These are the activations of a small neural network, seen along a few directions. Each row is one input.
Each table varies a few parts of the input and shows all the possible inputs, shuffled.
A made-up example of a description, with smaller parts first: one of 8 places around a ring, together with either a single point or one of 11 places along a line or (one of 3 separate values, together with one of 6 places along a line).
Shared parts are said once, and a part with two or three values counts as separate values.
(in the rows, 128 means zero)

Other details of the inputs shift rows strongly along two fixed directions, in all tables alike. That doesn't count.

Rows:
x1: [152 115 144 131 133 101 159 113 164 109 105 153 154 133]
x2: [145 108 125 134 108 125 150 103 173 124  96 144 167 107]
x3: [108 123  95 148 172 135 152  42 151  97  97 143 158 133]
x4: [123  96 114 154 180 129 154  51 121  85 163 177 153  63]
x5: [165 131 133 106  92  77 176 101 184 125  67  94 178 171]
x6: [162 118 137 104  93  93 175 115 190 110  80 110 187 188]
x7: [108 147 123 122 118 157 103 191 115 152 135 115  92 146]
x8: [144 118 122 137 146 133 123 142 117 134 153 136 129  88]
x9: [138 133 125 107  96 100 162  86 170 120  46  95 150 205]
x10: [101 123 113 158 201 138 130  35 115  96 138 183 132  90]
x11: [ 90 156 119 132  99 136  96 172 103 145 148  98 102 139]
x12: [110 142 135 132 140 139 111 146 115 137 137 150  98 134]
x13: [143 132 140 119 104 137 117 213 121 151 146 120 117 116]
x14: [ 99 127 109 146 183 172  89 132  80 139 177 149  80  79]
x15: [118 118 120 120 167 135 166  47 152 100  96 155 134 144]
x16: [121 148 140 129 107 130  91 177 100 154 129 119  91 147]
x17: [121 154 119 111  96  98 161  81 175 122  52  85 167 198]
x18: [141 108 135 133 114 127 124 159 106 128 158 134 115 101]
x19: [127 149 136 106  70 124 105 182 130 154 103  72 118 203]
x20: [144 131 144 138 132 113 113 156 116 141 152 135 119  98]
x21: [133 135 127 137 129 136 118 159 113 136 151 126 138  91]
x22: [133 109 131 159 193 123 145  53 123  91 150 187 153  62]
x23: [112 113 112 154 206 133 131  36 119 102 138 184 120  95]
x24: [120 131 111 120  94 103 167  98 185 109  68 107 151 210]
x25: [151 121 149 114 104 132 110 183 105 143 154 114 122 123]
x26: [162 103 140 141 140 100 156  88 150 105 103 154 155 123]
x27: [163 135 137 114  62 108 127 208 142 155  99  83 141 162]
x28: [108 137 124 128  97 139  97 175 100 144 142 106  86 147]
x29: [135 132 134 125  92 114 111 192 112 151 162 104 113 115]
x30: [109 148 129 117 115 141  89 169 105 157 149  94  99 152]
x31: [143 123 138 122 132 130 114 150 111 137 166 123 129 106]
x32: [173 119 140 106  85  84 180 104 179 118  58 101 175 176]
x33: [109 107 110 138 214 149 143  18 114 100 139 174 116  86]
x34: [153 138 133 112  95  83 178  89 180 114  68 100 192 161]
x35: [141 135 156 105 108 133 126 192 114 148 148 124 111 110]
x36: [122 104 136 137 155 154 116 159  88 122 202 171  94  58]
x37: [ 98 114 110 144 196 155 129  37 114  94 148 160 138 105]
x38: [133 146 145 118  98 129 104 188 107 148 161 101 136 118]
x39: [101 134 112 135 130 135 106 134 109 135 150 119  96 129]
x40: [107 145 137 112 113 153  99 182 110 149 148 110  97 159]
x41: [117 141 122 127 111 151  95 183 104 153 128 106  92 144]
x42: [ 89 128 116 144 154 190  80 135  94 144 167 162  81  63]
Each input here is: one of 2 separate values, together with either a single point or (one of 4 places along a line, together with one of 5 separate values).
Q: Changing only the choice among 2 separate values turns x12 into x1. The same change can be made to x33. Which row results?
A: x5
Q: Changing only the choice among 2 separate values turns x31 into x30. The same change can be made to x8. Which row results?
A: x14
Q: Change only the choice among 2 separate values in x15. List by row number the other rows that result.
A: x35
Q: Change only the choice among 2 separate values in x10. List by row number the other rows that result.
A: x22

Rows:
x43: [110 151 138 129 122 157  79 173  81 163 157 119  93  86]
x44: [150 133 148 122 102  87 146 130 150 118 114 120 160 150]
x45: [140 141 124 122 105 103 145 125 153 139  92 108 147 134]
x46: [117 135 122 142 117 154  80 179  95 152 158 119 102 109]
x47: [115 141 146 136 123 138  77 173  72 152 170 127  82 107]
x48: [154 123 133 118 124 110 151 130 151 130  93 122 134 156]
x49: [114  99 112 139 228 153 157  11 135  82 125 194 132 109]
x50: [129 116 123 122  98 128 140 114 150 121  93 118 133 164]
x51: [125 121 132 123 111 145 112 187 102 145 159 129  85 103]
x52: [108 161 120 120 111 119 135 117 151 137  92 103 142 159]
x53: [137  99 124 145 197 131 170  19 145  85 131 187 175  60]
x54: [146 124 125 134 105 111 141 140 159 122 118 120 169 137]
x55: [144 126 135 118 121 124 135 115 147 129  85 117 135 170]
x56: [139 124 112 139 111 113 131 147 144 133 117 115 138 135]
x57: [127 120 147 120 112 153 110 192 101 140 178 139 103  91]
x58: [112 143 104 137 114 123 130 125 156 125 103 108 145 170]
x59: [ 84  96 110 149 217 188 123  65  86  95 190 203  86  56]
x60: [115 148 127 128 116  99 136 109 147 121 102 110 136 181]
x61: [120 130 129 106 129 153  96 172  67 145 200  88 102 106]
x62: [144 131 132 129 108  84 145 123 144 126 103 116 137 155]
x63: [158 125 148 110 117 115 148 144 152 127 108 126 153 151]
Q: What do these inputs look like to the network?
A: either a single point or (one of 4 places along a line, together with one of 5 separate values)
Q: Change only the choice among 5 separate values in x62. List by row number the other rows that result.
A: x45, x48, x51, x56
Q: Start at x63 and move only the place on the line of 4, one step at a time. The first step leads to x48. Which rows follow, in order?
A: x55, x49
